A small network was shown many inputs. Here are its activations along a few directions, one row for each input.
Each table varies a few parts of the input and shows all the possible inputs, shuffled.
A made-up example of a description, with smaller parts first: one of 4 places along a line, together with either a single point or one of 9 places along a line or (one of 3 separate values, together with one of 8 places around a ring).
Shared parts are said once, and a part with two or three values counts as separate values.

Table:
x1: [-15.3 -22.6 -44.7  32.1 -54.5  33.0  18.1  -9.3  -7.5  -4.2  29.4 -32.2]
x2: [-17.0  25.2  24.0 -26.7  21.4   3.0  -3.8  -9.8  -7.3  32.5 -40.1   0.8]
x3: [ 54.1 -41.2 -20.2  36.3  41.2 -32.1  -2.8   4.8   8.2 -52.4  27.5  22.2]
x4: [ -6.1  39.2  48.2  -7.1  25.9 -17.2   1.7   6.4  13.0  37.7 -33.5 -11.6]
x5: [ -7.8 -16.6 -30.1 -14.5 -37.9  30.7  -8.6 -37.8 -18.8  -4.6  -9.1 -16.2]
x6: [ 35.3  -8.9  40.2 -23.0  61.8 -23.3   6.1  35.2  -4.2  -0.3 -51.7  54.5]
x7: [  0.1  14.9  21.1  20.2   5.4 -19.4 -12.9 -13.0  20.5   2.7  25.2 -34.8]
x8: [ 13.7  10.9  -2.4  44.6  -1.7 -11.6  -5.7 -25.3  25.3 -15.1  49.7 -45.2]
x9: [ -7.4  -1.5 -27.6  40.5 -31.1  19.0   6.6  -1.5  -7.1  -9.5  46.6 -38.1]
x10: [-29.6  12.1   2.3   1.1 -13.8   5.1   9.1  17.8  -9.8  18.3  -5.4 -20.1]
x11: [ 35.4 -25.1  26.9 -11.0  50.7 -32.2   6.9  24.6   3.6 -26.2 -19.1  43.9]
x12: [-11.7   1.7  -7.1   3.5   6.2   5.3 -10.5 -21.2   1.2  -3.8  10.5 -24.4]
x13: [  7.1 -26.8 -46.8   9.1 -45.8  40.1  -7.4 -50.8 -14.5 -18.9  20.5 -27.6]
x14: [-19.8   6.3  -5.9 -53.9 -17.1  29.7   4.6 -18.9 -25.2  29.5 -58.3   5.2]
x15: [-29.4 -17.8 -27.2   7.7 -45.7  25.0  12.6   1.2 -11.7  12.4   3.3 -22.9]
x16: [ 26.3   0.2   1.3  -2.0  24.5 -24.8  -5.4  25.1  30.1 -32.4  32.9  53.4]
x17: [  6.1  -6.2 -24.7  24.7  -4.5  10.6 -12.9 -35.8  -0.9 -15.6  40.4 -34.8]
x18: [ -4.7  24.0  33.8   6.2  15.3 -23.1  -1.9  -4.5  23.4  15.8  -4.2 -25.7]
x19: [-27.7  24.2  17.6 -12.1  -7.7   3.8   9.1  27.7 -15.0  43.3 -30.9  -4.8]
x20: [-15.0   8.0  14.4 -16.1  10.0  -1.6  -5.0 -20.1  -2.3  11.9  -9.4 -12.7]
x21: [ 24.4  24.6  39.3 -36.0  32.7 -15.8  -4.3  43.9   9.6   2.4 -16.9  73.8]
x22: [-37.0  -6.5  -8.0  -7.6 -43.9  18.5   9.5   4.9 -21.3  24.2 -16.3 -10.4]
x23: [-18.3   6.1 -12.2  21.1 -21.6   8.2   4.9  10.1  -9.3   6.0  15.0 -27.6]
x24: [ 39.3  -1.9 -18.0  22.1  13.8 -23.0  -8.6  11.7  30.8 -48.9  63.1  43.9]
x25: [-14.7  -6.6 -21.4 -25.6 -29.1  30.9  -8.2 -30.5 -14.4   9.2 -38.1  -4.2]
x26: [ 20.9  12.8  18.6 -18.5  31.0 -21.8  -5.4  33.4  22.2 -19.5  10.8  60.6]
x27: [ 39.0 -37.6   5.9   7.7  44.9 -33.8  -5.0  18.2   8.2 -38.2   2.4  33.6]
x28: [-40.4   9.1   2.8 -23.0 -30.3  16.8  19.3  13.7 -26.8  43.7 -44.3   1.4]
Question: The inputs of x8 and x7 match in every part but one. If x1 is changed in the same way as x8 into x7, which row does it become?
Answer: x15
Question: What is each input in this table made of?
Answer: one of 4 places along a line, together with either one of 2 separate values or one of 5 places along a line
Question: Which other rows does x16 become when the choice among 2 separate values takes its other values? List them by row number.
Answer: x27
Question: Which other rows agree with x26 in the place on the line of 4? List them by row number.
Answer: x10, x11, x18, x20, x22, x25

Table:
x29: [-32.9   9.1   8.3  -8.8  -9.5   8.5   9.1  -4.8  -3.9  27.4 -25.2 -14.7]
x30: [ 69.0  11.9  50.8  -3.5  92.2 -64.4  -8.7  41.1  44.6 -46.3  30.8  80.7]
x31: [ -5.2  16.0  -4.6  26.2  -8.0  -1.7  -7.7 -27.9   5.1   3.5  37.0 -58.2]
x32: [ -5.9 -13.0  -0.6 -25.6 -12.7  15.6  11.5  -5.1 -16.6  11.6 -35.1  13.2]
x33: [  6.2 -12.9 -21.7  20.2 -20.1   1.2  -2.0   6.8   3.7 -19.4  27.9  -7.9]
x34: [-24.9  16.6   4.2  -9.2 -17.4  11.0   7.6   2.7  -7.9  31.2 -18.2   4.5]
x35: [-15.8   8.0   0.5  -8.3 -18.6  12.7  12.4  12.2  -8.7  26.7 -29.2   2.9]
x36: [ 47.8  14.6  71.9 -30.8  91.9 -74.9  -8.8  58.3  19.6  -6.3 -30.6  78.5]
x37: [ -0.9   2.0  -5.0  29.4 -18.7  -1.7  -6.3 -14.5  13.5  -6.4  28.4 -43.6]
x38: [-32.6  41.0  13.8  -2.8  -6.2  11.0   3.0 -17.6 -10.7  39.7 -16.8 -41.4]
x39: [  0.8 -17.4  -9.2 -42.3 -10.3  18.6  -3.1  -3.8 -14.6   2.8 -43.5  28.6]
x40: [ 21.5 -31.3 -39.5   4.8  -6.0  11.6  -2.0 -16.6  -3.3 -38.3   7.7  21.2]
x41: [ 15.4 -29.5 -26.8   7.8  -7.5  10.0  -4.9 -11.7  -9.1 -32.3  23.9   3.2]
x42: [ -1.4  -5.1 -20.7  27.5 -17.3  -0.5  -4.9  -5.9   5.5  -8.6  35.7  -6.5]
x43: [ -8.5 -10.6 -11.3  18.3 -13.3  -7.9  -6.4 -11.4   6.5 -13.7  31.3 -30.5]
x44: [ -9.9  -1.3   3.0 -21.6  -5.6  20.8   7.5   7.5 -20.4  20.1 -23.9   3.3]
x45: [  8.4 -17.8 -28.0  20.6  -3.0  11.5   4.1  -4.3  -3.5 -21.5  25.6  -4.6]
x46: [-31.3  19.7  14.8  -1.6  -9.8  18.6  -0.4  -5.1   0.2  29.9 -26.0 -28.5]
Question: The inputs of x38 and x31 match in every part but one. If x36 is changed in the same way as x38 into x31, which row does it become?
Answer: x30
Question: What is each input in this table made of?
Answer: one of 2 separate values, together with either a single point or one of 8 places along a line
Question: A walk changes only the place on the line of 8. It starts at x39 and steps to x32. List the rest of the walk in order.
Answer: x44, x35, x34, x29, x46, x38
Question: Which other rows does x42 become when the choice among 2 separate values takes its other values? List them by row number.
Answer: x34

Table:
x47: [ 10.2 -15.6   5.3  12.4  -1.8  -8.8   6.8   0.4   1.8 -14.8  11.2  -0.9]
x48: [-31.7  19.6  -5.5  -7.4 -27.7  29.4   7.4   0.5 -19.1  26.4 -12.1 -18.0]
x49: [  5.6 -13.6  -2.4   4.3  -0.9  -6.8  -6.3 -11.7  14.7 -22.5  19.9  -1.6]
x50: [  5.5  -9.3  -4.2   5.3   9.6  -3.2   2.5 -13.6  -7.0 -10.3  -9.2  -6.3]
x51: [ 6.5 10.1 -6.2 -3.8 -9.7 10.3  7.1 -1.0 -2.8  8.0  3.9 -9.9]
x52: [-15.0   4.6 -10.6  -3.9 -19.0   0.7  -0.7 -16.8  -6.9  14.9  -5.9  -8.1]
x53: [ 17.3  24.3  66.0 -25.5  71.6 -42.7  -7.9  33.9  13.1  11.6 -21.6  33.3]
x54: [ 11.7  -2.5  -7.7   4.6   2.7   0.0   4.9  -4.8  12.5 -16.4  21.4  -2.7]
x55: [-34.4   3.3  -3.8 -12.1 -25.7  24.7  -2.1   4.8 -16.9  18.0 -13.5 -23.4]
x56: [ 26.0  -6.9  23.2 -33.3  39.5 -25.8   6.3  37.3  10.2  -8.1 -42.1  82.9]
x57: [-13.6   1.5 -13.7  -0.8 -14.0   5.7  -0.2  -8.5 -10.8  13.9 -13.2 -19.4]
x58: [ 13.5  -2.2  -9.6  21.7  11.4   0.2 -10.7  11.7  15.0 -23.1  30.0   6.2]
x59: [  3.5 -10.5  -8.2  -2.4   3.7  -1.1  -4.0 -14.7  -6.5  -3.0  15.1  -1.0]
x60: [ 16.1   3.3  -0.4  28.3   7.3  -6.8  -3.3   6.8  21.2 -16.2  21.2  15.4]
x61: [  4.7  -4.9   4.0   0.5  -9.1   5.9   1.8  -3.4   6.7   7.8  -7.7 -10.6]
x62: [  3.6   4.1  -5.1  -9.1 -11.4  -3.4   3.2 -10.2  -0.6   4.2   7.2  -7.5]
x63: [ 11.8   3.3 -10.2  18.4   7.7 -14.1 -10.6   0.9  17.2 -26.5  30.9  10.5]
x64: [-34.3   1.3   7.3   0.3 -28.4  17.1  10.2   6.1 -24.4  28.6 -23.1 -20.6]
x65: [-12.1  -3.6  -9.2  -0.8 -14.4   2.3   5.0  -7.7 -11.0  14.7 -17.8 -16.2]
x66: [ 4.9 -6.5 -9.0  3.2  8.7 16.6 -9.3 -9.8 -6.3 -7.3  5.2 -2.2]
Question: What is each input in this table made of?
Answer: either one of 2 separate values or (one of 3 separate values, together with one of 6 places along a line)
Question: What sort of input is x53?
Answer: one of 2 separate values
